A small network was shown many inputs. Here are its activations along a few directions, one row for each input.
In each table, some parts of the input vary, and every possible input appears once, in random order.
Descriptions start from the smaller parts, as in this example, which fits no table here: one of 6 places along a line, together with either a single point or one of 9 places along a line or (one of 2 separate values, together with one of 5 places around a ring).
Shared parts are said once, and a part with two or three values counts as separate values.

Other details of the inputs shift rows strongly along two fixed directions, in all tables alike. That doesn't count.

A family of inputs:
r1: [  3 -13   0   4 -14  15 -15   2   9 -10  11   2]
r2: [ -4  23  -9  -8   8 -15  18  -7  -4   3  12   7]
r3: [   7    8    4  -28    2   34   23   39  -34  -22 -103    7]
r4: [  3  -7  19  31   2  20 -11  -9  11 -10   1  -3]
r5: [  1 -15   2   3 -12  15 -16   3  10 -12  10   2]
r6: [ -2  16 -10  -4  12 -19  17  -8  -4  13   5  -4]
r7: [ -9  18  -5  -4   8 -26  10  -6  -8  11   3   0]
r8: [  7 -26   9   5  -5  14 -14   1   9  -2   7  -5]
r9: [ -3  16  -8  -5  16 -21  16  -6  -1  13   5  -1]
r10: [  2 -22  13   5 -10   8 -18   2   2  -2   8  -2]
r11: [ -4  17  -9  -5  13 -22  14  -8   1  12   3  -3]
r12: [ -6  19  -6  -4   7 -23  12  -6 -11  13   5  -1]
r13: [  2 -20   8   7 -13   6 -21   3   3  -1   5  -4]
r14: [  3 -15   1   3 -13  18 -13   2   7  -8  12   2]
r15: [ -1  17 -12  -3  11 -22  14  -8  -2  12   3  -3]
r16: [  2 -15   4   2  -9  17 -15   4  10 -10  12   5]
Description of these inputs: either a single point or (one of 3 separate values, together with one of 5 places around a ring).
Start at r8 and move only the place on the ring of 5, one step at a time. The first step leads to r6. Which rows follow, in order? -> r15, r11, r9
Which other rows does r3 become when the choice among 3 separate values takes its other values? List them by row number. -> r9, r16

A family of inputs:
r17: [ -6  31  -7   8  17 -18  21 -17   1   8  20   3]
r18: [ -8  19  -4  -4   9 -36  12 -11  -9  18  15  -1]
r19: [  4 -30  11  12 -14  17 -26   4   9  -3   3  -7]
r20: [  3 -20  17  19 -10  27 -22   1  11 -16   5   2]
r21: [ -8  26 -23 -19  -1 -28  13  -6  -2   7  26   9]
r22: [ -7  30  -5   6  19 -20  20 -16   2   6  19   4]
r23: [  6 -31   9  10 -10  19 -21   3  12  -2   4  -8]
r24: [-10  33  -4   9  16 -21  16 -16  -1   8  18   5]
r25: [  6 -32  12   5 -11  15 -21   5   6   0   5  -5]
r26: [ -6  18 -26 -25   2 -30  14  -3  -2  13  25   4]
r27: [   6   18   -2  -30    5   20   32   34  -41  -14 -103    3]
r28: [  5 -24   1  -6 -22  31 -18   8  12 -19  18   8]
r29: [  8 -28  12  14  -9  23 -20   0  15 -10   4  -4]
r30: [ -6  17  -5  -6  15 -33  14 -10  -6  19  16  -1]
r31: [ -7  22 -10   1  11 -32  12 -13  -4  17  13  -5]
r32: [ -7  33  -6  10  14 -21  17 -18  -2   7  18   3]
r33: [-10  20  -4  -4  11 -35  11  -9  -9  20  15  -1]
r34: [   4   19   -2  -27    9   21   31   32  -33  -17 -102    4]
r35: [  9 -28  10  15 -10  24 -21   0  15  -9   6  -6]
r36: [-10  20 -25 -23  -2 -33  11  -3  -5  12  24   5]
r37: [  3 -30  14   7 -15  13 -25   6   2   0   4  -5]
r38: [  7 -22  12  18  -9  30 -17  -2  13 -14   7  -2]
r39: [-10  17 -21 -26  -3 -36  10   0 -11  15  25   7]
r40: [ -8  28  -7   5  15 -28  14 -14   0  13  15   1]
r41: [ -7  20 -10  -2  17 -30  15 -12   0  18  15  -3]
r42: [-10  22  -8   0  13 -32  12 -11  -3  18  13  -3]
r43: [ -4  26 -10   5  17 -24  19 -15   2  14  16  -1]
r44: [  4 -19  15  20 -12  30 -21   1   9 -14   3   1]
r45: [  6 -25  12  17 -13  24 -24   3  11  -9   1  -4]
r46: [   9   26   -4  -22    9   30   36   31  -33  -23 -108    5]
r47: [  6 -33  13   4 -11  13 -21   3   6  -2   6  -5]
r48: [   4   32  -15  -45   -2   38   41   40  -38  -35 -101   20]
r49: [  7 -22  14  17  -8  29 -17  -2  13 -15   6   0]
r50: [  4  17   1 -31   7  19  30  35 -38 -14 -99   5]
r51: [  5 -39  -2 -16 -25  14 -27  14   7  -4  19   2]
r52: [  5 -22  14  17  -7  30 -18   0  14 -13   8   1]
r53: [  4 -26  15  16 -11  20 -26   3  13 -11   4  -3]
r54: [  7 -32   8  10 -11  18 -23   1  12  -3   6  -9]
r55: [  6 -28  12  14  -8  24 -21   2  16  -8   6  -4]
r56: [ -7  18  -6  -5  15 -32  14 -10  -5  20  16  -1]
r57: [  7 -32  11   5 -12  14 -22   4   6   0   6  -7]
r58: [  4 -20  16  19 -12  28 -21   0  10 -17   3   2]
r59: [ -5  23 -24 -21   3 -25  17  -6   1   8  27   8]
r60: [ -6  27  -7   5  13 -29  15 -15  -1  11  14   0]
r61: [ -6  19  -8  -2  17 -31  15 -12   0  17  15  -3]
r62: [  7 -32  10   9 -10  17 -22   1  12  -4   5  -7]
r63: [ -5  25  -7   3  18 -26  18 -14   3  12  16   0]
r64: [  4 -31  12  11 -14  15 -26   2   9  -5   2  -7]
Changing only one part turns r22 into r61. The same change can be made to r28. Which row results? -> r26
What do these inputs look like to the network? -> one of 2 separate values, together with one of 4 places along a line, together with either a single point or one of 5 places around a ring
List by row number the other rows that have the place on the line of 4 and the choice among 2 separate values in common with r63. -> r29, r35, r43, r55, r59

A family of inputs:
r65: [ -1   4 -12 -13   1 -23   8  -1 -11  17   6  -5]
r66: [  6 -10   0  17  -8  18 -12  -5  18 -11   9  -1]
r67: [ -1  -5   7  20 -12  18 -18  -2   9 -12   9   3]
r68: [  0 -12  13   7  -5  19 -12   3   5 -10  12   8]
r69: [  2  13 -20 -16  -1 -11  14  -4  -1   4  16   4]
r70: [ -4  18 -13 -14  -4 -11  10  -1 -11   3  15   8]
r71: [  6 -15   5   9  -3  20  -8  -4  15 -11  11   1]
r72: [  0  12  -8   2  15 -12  15 -10   5   9   2  -7]
r73: [  3 -22   6  -4 -23   9 -20   7  -7  -2   7  -1]
r74: [ -4 -20   9  -5 -20   3 -25  11  -1  -5   4   3]
r75: [ -8   5  -9 -14   4 -29   2   3  -5  14   3  -2]
r76: [  9  27  -7 -28  18  27  44  26 -25 -20 -82  12]
r77: [  2 -19  -4  -9 -14  11 -16   7  14 -10  12   4]
r78: [-8 22 -1  3  8 -7 12 -8 -4 -1 10  8]
r79: [ -1   6   4   0  17 -20  11  -5  -6  17   1  -4]
r80: [ -1 -12  17  15 -10  10 -18   0  -1  -6  -1  -2]
r81: [  2 -27  -4  -8 -10   7 -17   8  14  -1   7  -4]
r82: [ 15  -8   1  -9  -1  47  12  28 -10 -23 -90  -4]
r83: [ -3  11   1   6  13 -21   7  -8  -4  13  -1  -8]
r84: [ -1 -11  15  21 -13  10 -22  -2   1  -5  -1  -4]
r85: [-8 25 -2  6  6 -8 10 -8 -3 -2  9  7]
r86: [  6 -13   3  12  -5  19 -10  -4  16 -13  10  -1]
r87: [-11  19 -10 -15  -2 -16   4   3  -5  -1  10  11]
r88: [  0  10  -7  -1  17 -11  17 -10   5  11   4  -5]
r89: [ -6  15   8   1   9 -17   9  -6 -11  10   6   4]
r90: [ -1 -16  19  12  -8  12 -16   0  -2  -5  -1  -1]
r91: [ -3  14  -2  10  11 -21   5  -9  -3  13  -4  -8]
r92: [ -3   8   2   3  15 -21  10  -9  -5  14   0  -6]
r93: [  2   8  -5  -4  19 -12  17  -6   4  13   7  -3]
r94: [  9 -28  -6  -7 -13  13 -12   5   9   2  10  -6]
What do these inputs look like to the network? -> one of 5 places around a ring, together with either one of 2 separate values or one of 4 places along a line
Changing only the place on the ring of 5 turns r89 into r76. The same change can be made to r74. Which row results? -> r77
Which other rows does r83 become when the place on the line of 4 takes its other values? List them by row number. -> r79, r91, r92
